A small network was trained on invented records. Each row is its activation on one of them, seen along a few directions.
After each row come some of the record's fields: MUGA, BOBO, DAT, TUPAB, VUSU, NAVU, SAS.
A field that a record lacks is left out.
Other fields move the rows too, some of them a lot.
In the rows, 500 means zero.
Strong random noise was added to every row along 3 fixed directions; ignore it. To show where, here is one row again and again, with new noise each time:
[695 527 570 364 435 400 447 428 472 438 493 505 532 638 494 549 442 346
 522 503 462]
[497 623 509 416 403 561 548 548 567 448 479 413 716 413 458 581 493 384
 379 663 530]
[607 581 513 370 460 342 405 559 558 437 475 488 543 566 486 380 294 456
 579 540 643]
[620 539 444 383 511 261 355 610 556 429 477 540 491 604 533 265 197 581
 621 474 730]
[506 554 453 458 419 627 599 519 509 446 497 450 747 419 510 667 586 433
 272 624 452]

[531 705 826 325 392 362 430 486 610 474 467 399 490 438 248 508 465 176
 745 680 477]
<MUGA:koz BOBO:ser DAT:pof TUPAB:solag VUSU:zilob NAVU:tir>
[560 489 513 447 603 229 359 667 551 502 527 434 510 536 518 508 396 579
 523 571 593]
<MUGA:kotak BOBO:ser DAT:madu SAS:kizub>
[269 370 682 643 651 505 447 682 453 566 502 440 457 288 601 497 411 695
 511 475 630]
<MUGA:kotak BOBO:vug DAT:pof TUPAB:solag VUSU:dasan NAVU:tir>
[468 413 597 569 551 600 500 493 432 549 557 478 520 387 543 692 616 387
 464 473 401]
<MUGA:kom BOBO:vug DAT:madu SAS:lobez>
[609 419 640 388 496 291 397 472 552 501 556 469 551 591 378 648 530 433
 474 560 374]
<MUGA:vuda BOBO:ser DAT:pof TUPAB:mebus VUSU:zilob NAVU:tir>
[543 521 389 428 478 384 530 590 604 514 552 546 596 467 463 397 424 528
 403 572 613]
<MUGA:pazi BOBO:ser DAT:rovi>
[430 525 611 474 536 526 426 558 519 543 461 440 383 454 542 433 388 580
 545 423 615]
<MUGA:rara BOBO:vug DAT:madu SAS:kizub>
[519 321 635 570 616 395 422 422 414 511 460 453 352 579 558 614 516 593
 517 397 464]
<MUGA:kotak BOBO:vug DAT:pof TUPAB:posib VUSU:zilob NAVU:fevep>
[521 394 233 607 624 446 483 606 437 430 441 630 450 526 689 354 385 808
 503 407 586]
<MUGA:zal BOBO:ser DAT:madu SAS:kizub>
[568 543 382 432 540 392 474 557 571 489 487 476 553 520 467 365 502 528
 448 572 527]
<MUGA:zal BOBO:ser DAT:rovi>
[245 627 631 580 428 660 646 560 529 565 506 321 609 247 374 641 603 357
 469 706 518]
<MUGA:kom BOBO:vug DAT:pof TUPAB:posib VUSU:dasan NAVU:tir>
[408 558 438 536 494 449 470 563 605 503 487 488 467 510 449 474 447 577
 521 494 616]
<MUGA:vuda BOBO:vug DAT:pof TUPAB:posib VUSU:zilob NAVU:fevep>
[326 641 522 562 517 619 552 649 565 521 497 339 706 236 428 610 609 514
 332 623 624]
<MUGA:koz BOBO:vug DAT:madu SAS:kizub>
[591 339 417 474 611 139 286 592 498 533 590 560 316 679 545 379 256 770
 643 295 680]
<MUGA:vuda BOBO:vug DAT:pof TUPAB:posib VUSU:dasan NAVU:tir>
[474 486 431 526 503 743 688 483 469 527 520 521 653 365 443 719 787 521
 260 551 336]
<MUGA:koz BOBO:ser DAT:rovi>
[481 488 638 474 564 455 511 556 508 535 472 478 407 419 510 341 375 578
 583 487 629]
<MUGA:rara BOBO:ser DAT:rovi>
[318 642 626 536 449 506 541 534 528 484 459 422 422 443 462 384 439 426
 650 541 619]
<MUGA:kom BOBO:vug DAT:pof TUPAB:posib VUSU:dasan NAVU:fevep>
[573 487 326 555 446 692 583 287 425 419 464 624 569 621 596 458 624 406
 365 535 398]
<MUGA:zal BOBO:ser DAT:madu SAS:lobez>
[490 511 749 488 538 296 304 509 558 526 486 506 319 466 413 303 307 460
 820 439 626]
<MUGA:koz BOBO:vug DAT:pof TUPAB:solag VUSU:zilob NAVU:tir>
[690 508 420 452 418 523 565 346 422 428 544 546 571 570 535 635 629 408
 429 462 340]
<MUGA:koz BOBO:ser DAT:madu SAS:kizub>
[332 630 365 458 421 565 464 632 624 466 502 398 765 298 474 420 461 533
 412 745 584]
<MUGA:zal BOBO:ser DAT:madu SAS:lobez>
[552 725 573 378 415 433 461 497 609 433 486 421 579 476 386 393 436 344
 582 616 637]
<MUGA:koz BOBO:ser DAT:madu SAS:kizub>
[671 343 598 447 573 482 430 395 403 547 511 627 307 668 567 451 467 544
 582 329 389]
<MUGA:rara BOBO:ser DAT:rovi>
[719 515 468 398 344 431 426 236 433 464 549 506 540 676 474 535 549 248
 529 464 360]
<MUGA:koz BOBO:vug DAT:madu SAS:lobez>
[567 588 302 439 426 509 561 430 603 430 454 514 598 525 471 298 465 512
 439 542 602]
<MUGA:koz BOBO:ser DAT:rovi>
[536 376 319 589 578 472 560 577 487 433 560 561 637 496 634 628 593 647
 316 464 455]
<MUGA:kom BOBO:ser DAT:madu SAS:kizub>
[354 542 680 600 470 638 563 446 510 498 394 522 279 495 542 283 324 469
 740 394 640]
<MUGA:rara BOBO:vug DAT:pof TUPAB:posib VUSU:zilob NAVU:fevep>
[405 606 647 454 497 347 425 674 544 564 492 473 430 387 402 422 375 497
 618 558 610]
<MUGA:pazi BOBO:vug DAT:pof TUPAB:solag VUSU:zilob NAVU:tir>
[629 444 522 500 556 452 504 392 470 439 475 630 304 746 585 284 438 458
 674 310 525]
<MUGA:kom BOBO:ser DAT:rovi>
[490 408 534 493 519 549 500 484 520 560 601 495 619 439 466 705 639 555
 319 577 401]
<MUGA:vuda BOBO:ser DAT:pof TUPAB:solag VUSU:zilob NAVU:tir>
[352 326 349 699 675 565 593 624 420 470 465 636 417 342 716 464 517 815
 334 330 572]
<MUGA:kom BOBO:vug DAT:madu SAS:kizub>
[471 501 645 551 475 627 557 419 395 522 465 421 413 397 581 606 542 434
 521 442 406]
<MUGA:rara BOBO:vug DAT:madu SAS:kizub>
[297 519 512 575 480 601 542 637 466 531 465 425 661 292 459 648 601 597
 322 626 415]
<MUGA:zal BOBO:vug DAT:pof TUPAB:mebus VUSU:dasan NAVU:tir>
[530 547 623 400 406 477 465 454 571 571 557 405 671 476 336 670 665 322
 326 614 359]
<MUGA:vuda BOBO:vug DAT:rovi>
[410 657 490 438 435 549 566 529 700 499 425 410 499 457 442 326 391 394
 519 667 620]
<MUGA:kotak BOBO:ser DAT:rovi>
[239 334 550 670 617 803 632 597 452 553 510 358 600 199 637 849 749 692
 195 465 334]
<MUGA:kotak BOBO:vug DAT:madu SAS:kizub>
[461 659 371 342 499 380 455 753 639 510 527 372 746 412 316 383 464 532
 481 676 652]
<MUGA:koz BOBO:ser DAT:rovi>
[302 446 370 588 576 554 494 705 616 520 508 518 701 303 485 534 521 732
 296 666 559]
<MUGA:vuda BOBO:ser DAT:pof TUPAB:solag VUSU:zilob NAVU:tir>
[510 535 784 430 516 385 458 527 544 537 554 437 447 460 381 657 577 350
 619 574 394]
<MUGA:kom BOBO:ser DAT:pof TUPAB:solag VUSU:zilob NAVU:tir>
[524 476 620 462 471 418 508 411 429 441 481 519 372 669 567 412 431 458
 609 468 497]
<MUGA:kotak BOBO:ser DAT:pof TUPAB:posib VUSU:dasan NAVU:fevep>
[571 647 461 439 390 503 572 449 532 488 456 483 473 603 463 267 366 370
 682 545 564]
<MUGA:rara BOBO:ser DAT:rovi>
[383 598 541 479 513 361 468 753 650 541 479 464 559 352 411 309 327 567
 512 562 725]
<MUGA:pazi BOBO:vug DAT:rovi>
[601 333 452 506 489 411 427 397 369 458 458 691 233 734 623 349 289 621
 676 208 495]
<MUGA:rara BOBO:vug DAT:pof TUPAB:posib VUSU:dasan NAVU:tir>
[401 451 412 610 463 776 629 419 451 489 471 553 570 508 612 468 511 613
 378 514 559]
<MUGA:rara BOBO:ser DAT:pof TUPAB:posib VUSU:dasan NAVU:fevep>
[366 558 385 598 468 632 582 509 514 504 478 529 541 434 465 427 507 621
 446 480 612]
<MUGA:koz BOBO:vug DAT:pof TUPAB:posib VUSU:zilob NAVU:fevep>
[550 548 551 396 458 277 429 583 591 533 499 496 517 486 392 394 367 397
 512 556 591]
<MUGA:pazi BOBO:vug DAT:rovi>
[451 531 592 424 472 422 413 540 587 497 479 556 408 467 486 214 218 542
 682 526 702]
<MUGA:rara BOBO:ser DAT:pof TUPAB:solag VUSU:zilob NAVU:tir>
[582 437 397 473 545 448 437 513 462 493 562 513 617 473 528 593 573 494
 396 588 419]
<MUGA:zal BOBO:ser DAT:madu SAS:lobez>

Which values does each new row have?
[634 496 376 392 521 231 385 551 505 561 537 431 494 604 423 452 417 502
 527 510 541]
<MUGA:zal BOBO:vug DAT:rovi>
[442 415 688 593 582 622 566 493 395 593 454 488 364 383 547 548 556 563
 476 395 428]
<MUGA:rara BOBO:vug DAT:rovi>
[419 530 290 548 566 495 489 615 548 494 490 549 514 476 541 199 397 743
 471 384 753]
<MUGA:koz BOBO:vug DAT:rovi>
[463 412 565 539 552 618 535 548 438 555 504 558 478 427 556 599 525 670
 430 464 435]
<MUGA:rara BOBO:ser DAT:pof TUPAB:solag VUSU:zilob NAVU:tir>
[406 615 351 547 513 587 534 641 604 421 443 504 684 391 478 458 536 583
 404 606 602]
<MUGA:koz BOBO:ser DAT:madu SAS:kizub>
[435 646 277 431 487 392 497 730 622 471 541 489 622 412 505 370 387 633
 431 618 702]
<MUGA:pazi BOBO:ser DAT:madu SAS:kizub>
[359 646 702 505 488 570 416 507 549 559 433 399 487 328 393 490 490 293
 566 691 559]
<MUGA:zal BOBO:vug DAT:madu SAS:lobez>
[632 338 335 456 482 586 552 361 342 475 611 586 654 531 600 781 791 470
 184 505 180]
<MUGA:zal BOBO:ser DAT:madu SAS:lobez>
[404 410 771 560 556 519 523 539 444 546 524 481 416 373 506 657 585 479
 526 417 402]
<MUGA:kom BOBO:vug DAT:pof TUPAB:solag VUSU:zilob NAVU:tir>
[606 557 391 441 486 398 460 522 500 466 510 578 385 582 593 275 271 584
 662 412 679]
<MUGA:rara BOBO:ser DAT:madu SAS:kizub>
[467 833 644 300 364 369 419 599 702 475 463 251 647 353 276 485 421 238
 593 838 572]
<MUGA:zal BOBO:ser DAT:madu SAS:kizub>
[410 624 558 452 532 410 473 680 645 493 549 375 536 359 475 419 376 521
 604 581 718]
<MUGA:kom BOBO:ser DAT:madu SAS:kizub>
[452 535 788 535 531 479 433 488 505 588 509 426 390 407 393 694 545 301
 636 573 466]
<MUGA:kom BOBO:vug DAT:pof TUPAB:solag VUSU:zilob NAVU:tir>
[653 632 507 373 386 469 508 440 513 468 524 516 519 629 441 625 578 264
 517 565 345]
<MUGA:pazi BOBO:ser DAT:madu SAS:kizub>
[536 528 431 454 492 305 370 639 596 526 548 450 570 508 482 572 437 566
 411 523 510]
<MUGA:vuda BOBO:vug DAT:madu SAS:kizub>
[810 391 694 365 519 360 350 258 369 433 452 658 127 886 609 391 361 395
 781 210 389]
<MUGA:rara BOBO:ser DAT:madu SAS:kizub>
[491 481 611 551 497 485 554 430 482 531 474 507 426 466 484 441 513 353
 538 494 470]
<MUGA:kom BOBO:vug DAT:rovi>
[469 525 542 578 575 508 457 547 422 523 428 479 419 467 563 500 514 572
 487 473 507]
<MUGA:zal BOBO:vug DAT:madu SAS:kizub>
[400 751 543 413 365 397 442 639 718 463 478 322 687 301 325 473 433 341
 536 693 602]
<MUGA:koz BOBO:vug DAT:madu SAS:kizub>
[579 554 646 373 494 325 363 512 558 583 463 498 293 528 378 329 265 413
 710 460 614]
<MUGA:rara BOBO:vug DAT:rovi>
[553 437 489 519 576 381 403 514 466 444 498 533 478 549 532 528 567 586
 461 356 445]
<MUGA:koz BOBO:vug DAT:madu SAS:kizub>
[570 455 533 474 513 263 329 552 461 529 475 558 359 656 477 261 168 607
 724 396 720]
<MUGA:rara BOBO:vug DAT:pof TUPAB:posib VUSU:dasan NAVU:tir>
[648 531 362 378 480 413 346 455 497 457 571 538 549 648 499 411 479 484
 574 474 504]
<MUGA:koz BOBO:ser DAT:madu SAS:lobez>
[376 669 508 527 359 788 716 437 608 522 455 481 587 322 443 369 502 334
 485 661 577]
<MUGA:rara BOBO:ser DAT:rovi>
